Each row below holds a small network's activations on one input, seen along a few directions.
In each table, some parts of the input vary, and every possible input appears once, in random order.
A made-up example of a description, with smaller parts first: one of 8 places around a ring, together with either a single point or (one of 2 separate values, together with one of 4 places along a line) or one of 11 places around a ring.
Shared parts are said once, and a part with two or three values counts as separate values.

A family of inputs:
r1: [-6.44 -3.46 -1.72 -1.48  2.71 -8.18  0.78 -2.50  4.04 -3.80 -0.45 -1.25
 -4.51 -1.90 -2.23  1.35]
r2: [-2.08  2.78  0.34  1.93  0.57 -0.52 -0.76  2.52 -3.60  0.51  2.34  1.48
  2.28 -4.94 -3.35 -4.74]
r3: [ 2.72  0.24  0.19 -1.05 -1.30  2.60  3.80  1.16  1.70 -0.10 -1.06  2.40
 -1.80  1.50  1.32  3.62]
r4: [-3.82 -0.58  0.97  2.40  0.44 -4.25 -5.13  1.07 -2.02  2.84  3.13  0.79
  3.48 -1.88 -1.22  0.07]
r5: [ 0.19 -1.18  0.73  0.72 -1.59  0.32 -0.32 -6.33  1.05  2.61 -1.53 -2.51
  3.23  2.02  3.43  1.63]
r6: [-5.00 -1.30 -1.23 -1.41  3.98  1.00 -3.78 -1.15  0.18 -4.82 -2.87 -5.22
 -8.24 -1.98  3.14  1.39]
r7: [ 0.55  2.03  3.53 -1.22  0.22  2.66  4.56 -2.68  0.15  0.42 -3.67  1.60
  1.92  1.97  2.52  3.05]
r8: [ 2.14 -3.46 -1.51  1.67 -2.47  0.47 -0.98 -2.80  1.75  0.25  1.59 -1.37
  0.81  2.86  1.87  1.91]
r9: [ 2.63 -2.31 -1.92  1.59  0.25 -1.72 -4.12  1.72 -0.17  1.78  1.90 -1.48
  1.42  3.09 -1.13  0.65]
r10: [-4.36  3.34  2.68  0.69  1.76 -1.22 -0.26  5.31 -1.28  0.93  1.33  5.15
  2.05 -1.51 -1.80  0.91]
r11: [ 2.09  0.88  0.32 -1.73  1.42  2.02  0.75  5.54  0.15  1.15  0.74  2.61
 -1.02  2.60 -1.99  1.87]
r12: [ 3.90  1.57 -1.84 -0.90 -0.86  1.52 -0.57  3.76 -1.10  0.05  1.25 -0.29
 -0.43  0.64 -2.38 -4.74]
r13: [ 5.08 -0.43 -1.44  0.35 -2.15  2.59  3.13 -1.03 -0.16 -2.65 -0.06 -0.62
 -0.30 -1.39 -0.15 -3.09]
r14: [ 2.40  1.87  0.91 -1.56 -2.99  2.71  2.90 -4.59 -0.69  0.83 -2.64 -1.31
  1.11 -1.08  1.96 -3.87]
Question: What is each input in this table made of?
Answer: either one of 2 separate values or (one of 3 separate values, together with one of 4 places along a line)
Question: Change only the choice among 3 separate values in r3. List by row number the other rows that result.
Answer: r8, r13
Question: Change only the place on the line of 4 in r13. List by row number the other rows that result.
Answer: r2, r12, r14

A family of inputs:
r15: [ 3.56  1.37  1.62 -1.51 -2.29  1.85  5.33 -1.43  0.55  0.31 -1.99  2.38
  1.43  1.12  1.04 -0.43]
r16: [ 2.60  2.09  2.31 -1.45 -1.20  4.66  3.52 -1.07 -0.81  1.61 -2.41  1.03
  0.48  1.16  2.19  1.21]
r17: [ 2.19 -2.60 -1.68 -0.91 -0.98  0.71  0.64 -3.81  2.51 -0.46 -2.24 -2.89
 -2.05  3.80  2.20  2.59]
r18: [-1.37 -1.07 -1.20  1.42 -0.34 -3.50 -2.31 -2.28 -0.54  0.84  2.73 -1.48
  2.17 -1.34 -1.86 -3.05]
r19: [-1.88 -0.10  0.23 -1.26  1.83  1.63 -0.55 -2.75  0.71 -2.93 -2.67 -2.97
 -3.52 -1.02  2.45  0.55]
r20: [ 0.83 -1.70  0.06 -1.50 -1.89 -0.50  2.35 -5.67  2.52 -0.65 -2.11 -2.25
 -0.62  0.78  2.68 -0.28]
r21: [ 1.08  2.46  0.69 -1.70 -0.20  2.01  4.87  0.55  0.52 -2.75 -0.86  2.18
 -1.71 -0.87 -0.50 -1.09]
r22: [ 2.43 -2.88 -1.79  0.94 -1.79 -0.69 -2.51 -1.87  1.99  1.71  0.74 -2.12
  1.78  2.61  1.56  1.31]
r23: [-1.65 -0.40  0.20  1.62  0.67 -1.30 -4.97 -1.63 -2.05  1.55  1.55 -2.22
  1.78 -0.88 -0.33 -1.63]
r24: [-0.01 -2.03 -2.43  1.28  0.44 -2.20 -4.56  0.39  0.26  1.25  2.99 -2.16
  0.30  1.35 -1.71 -0.96]
r25: [ 4.67  0.31 -0.64  0.75 -2.50  1.92  0.54  2.32 -0.09  3.07  1.39  2.26
  3.75  3.09  0.01  1.11]
r26: [ 0.80  1.70  0.53  0.27 -1.24 -1.03  0.01  2.37 -1.69  2.12  2.16  2.45
  3.75 -1.28 -3.30 -3.76]
r27: [ 2.90  0.87 -0.81  1.37  0.36 -0.22 -1.70  4.89 -1.84  2.37  2.95  2.21
  2.56  1.52 -3.08 -1.11]
r28: [-1.26 -2.07 -2.63  0.81  0.83 -2.23 -3.13  1.50 -0.23 -2.57  0.58 -2.27
 -3.38  0.08 -1.19 -0.33]
r29: [-0.96  2.69  1.16  0.99  1.02  2.02 -0.27  3.89 -3.38 -0.56  0.49  2.23
 -1.00 -2.54 -1.47 -1.69]
r30: [ 4.65  0.32  0.34 -1.71 -1.82  2.76  3.67  1.16  0.83  0.77 -1.80  0.94
 -0.34  4.15  1.01  1.86]
r31: [-2.79 -0.89 -1.93  1.17  0.57 -2.75 -1.06 -1.15 -0.38 -2.76  0.86 -0.81
 -1.74 -2.98 -1.41 -2.62]
r32: [-1.24 -0.96 -0.86 -1.20  0.96 -0.57  1.69 -3.45  2.23 -4.05 -1.99 -1.91
 -2.84 -1.29  0.97 -0.91]
r33: [ 2.54  1.78  1.65  0.73 -1.91  3.04  0.60  0.67 -1.98  3.89  0.21  1.62
  4.91  0.25  1.40  0.22]
r34: [ 2.49  1.09 -0.68 -1.60  0.85  2.86  2.89  3.54  0.73 -2.56 -0.74  1.35
 -2.82  1.84 -0.34  0.99]
r35: [-3.45 -0.21 -0.56  1.50  1.70 -0.58 -3.01 -0.50 -1.78 -1.72  0.21 -2.25
 -2.65 -2.76 -0.05 -1.11]
r36: [-6.45 -2.17  0.11  0.30  4.48 -4.75 -1.82  3.43  2.41 -0.57  0.99  1.88
 -2.06  0.42 -1.60  5.56]
r37: [ 0.74 -1.93 -0.47  0.71 -3.12 -1.57 -0.14 -4.68  1.17  1.61  1.39 -1.90
  3.09 -0.34  1.42 -0.67]
r38: [ 0.60 -0.95  0.89  1.08 -1.52  0.25 -2.77 -3.77  0.16  2.67 -0.25 -2.60
  2.57 -0.04  3.19  0.51]
r39: [ 0.52  3.04  1.55 -1.43  1.42  3.59  2.81  1.54 -1.05 -1.60 -2.61  0.58
 -1.88 -0.62  1.12  0.27]
r40: [-0.72  2.23 -0.06  0.11 -0.38 -0.83  1.61  3.59 -1.26 -1.04  0.25  2.34
 -0.46 -2.78 -2.70 -3.36]
r41: [-0.13 -1.68 -2.03 -1.43  1.28  0.31 -0.19 -0.74  2.64 -3.62 -1.59 -3.18
 -4.47  1.78  1.11  1.28]
r42: [ 2.97  1.60  0.56 -0.02 -3.91  0.87  2.76 -0.29 -0.18  3.25  1.55  2.31
  4.88  0.00 -0.09 -1.17]
r43: [ 0.36 -1.16  1.22 -0.84 -0.39  1.96  0.18 -5.29  1.08  0.04 -3.38 -2.87
 -1.18  1.21  3.87  1.20]
r44: [-8.32 -0.64  2.63 -0.04  4.51 -3.40 -2.30  1.22  0.45  0.16 -0.07  1.77
 -1.29 -2.26 -0.32  4.72]
r45: [ 0.68  2.42  1.71  0.82  0.43  1.16 -2.05  3.17 -3.32  3.27  1.90  1.89
  3.08 -1.35 -1.68 -2.30]
r46: [ 0.79  0.65 -1.29  0.53  0.36  0.70  0.01  5.71 -1.54 -1.12  0.88  1.58
 -2.13 -0.14 -3.13 -0.59]
r47: [-7.16 -1.18  1.60  0.21  3.78 -6.18 -0.14  0.45  1.38 -1.54  0.88  2.89
 -0.37 -2.68 -1.46  3.66]
Question: What is each input in this table made of?
Answer: one of 3 separate values, together with either a single point or (one of 2 separate values, together with one of 5 places around a ring)
Question: Changing only the choice among 3 separate values turns r28 into r35. The same change can be made to r17. Which row results?
Answer: r43
Question: List by row number the other rows that have the choice among 3 separate values in common with r32.
Answer: r15, r18, r20, r21, r26, r31, r37, r40, r42, r47
Question: Change only the choice among 2 separate values in r25. List by row number the other rows that result.
Answer: r22

A family of inputs:
r48: [-5.89 -0.46 -2.09  2.81  3.16 -4.42 -6.52  4.02 -2.03 -1.31  3.56 -1.59
 -0.79 -4.56 -3.00 -2.62]
r49: [-1.62 -5.72 -3.16  0.34 -2.34 -3.10 -4.28 -5.09  3.54 -0.16  0.84 -5.27
 -2.23  1.93  3.54  1.98]
r50: [ 3.75  4.30  0.55  0.77 -3.42  1.92  1.42  5.32 -3.81  2.31  2.70  3.28
  4.72 -2.60 -2.69 -5.86]
r51: [ 4.26 -0.81  1.80 -0.04 -3.49  0.89  2.36 -3.49  1.64  1.24 -0.70  0.70
  3.94  2.99  3.87  3.26]
r52: [-3.17 -1.82 -0.21  1.84  1.00 -0.02 -1.36 -5.34  1.99  2.27 -0.85 -1.37
  0.72  0.01  1.92  2.88]
r53: [-3.05  0.16  0.10  0.48  4.33 -3.07 -4.37  6.12 -0.06  1.57  3.02  1.03
  1.52  0.20 -2.85  2.23]
r54: [-3.22 -2.77 -2.83 -1.69  3.00 -0.28 -1.88 -1.23  2.92 -5.34  0.19 -4.18
 -7.87  0.60  0.83  1.37]
r55: [-1.84 -1.34 -0.12 -2.05  4.36  0.63  1.01  0.44  3.45 -3.90 -3.04 -0.92
 -5.11  2.19  1.64  5.08]
r56: [ 0.42  1.63  2.11 -2.33  2.27  1.94  4.43 -0.66  0.31 -1.17 -2.90  2.63
 -2.06  1.17 -1.44  0.59]
r57: [ 5.06  2.07  0.30 -1.61 -2.31  3.55  5.48 -0.88 -2.05 -1.31 -3.65  0.96
 -1.53  0.33 -0.96 -4.32]
r58: [ 6.90  0.70  0.25  1.32 -7.17  2.92  3.09 -4.43 -2.53  3.44 -1.62 -0.48
  4.64  0.58  2.41 -3.25]
r59: [-1.61  4.06  3.29  0.17  0.62 -0.96  0.62  5.21 -3.36  2.36  2.44  5.22
  4.04 -2.85 -3.28 -1.34]
Question: What is each input in this table made of?
Answer: one of 3 separate values, together with one of 4 places along a line
Question: Changing only the place on the line of 4 turns r59 into r48. The same change can be made to r56. Which row results?
Answer: r54
Question: Change only the place on the line of 4 in r58. List by row number the other rows that result.
Answer: r49, r51, r52
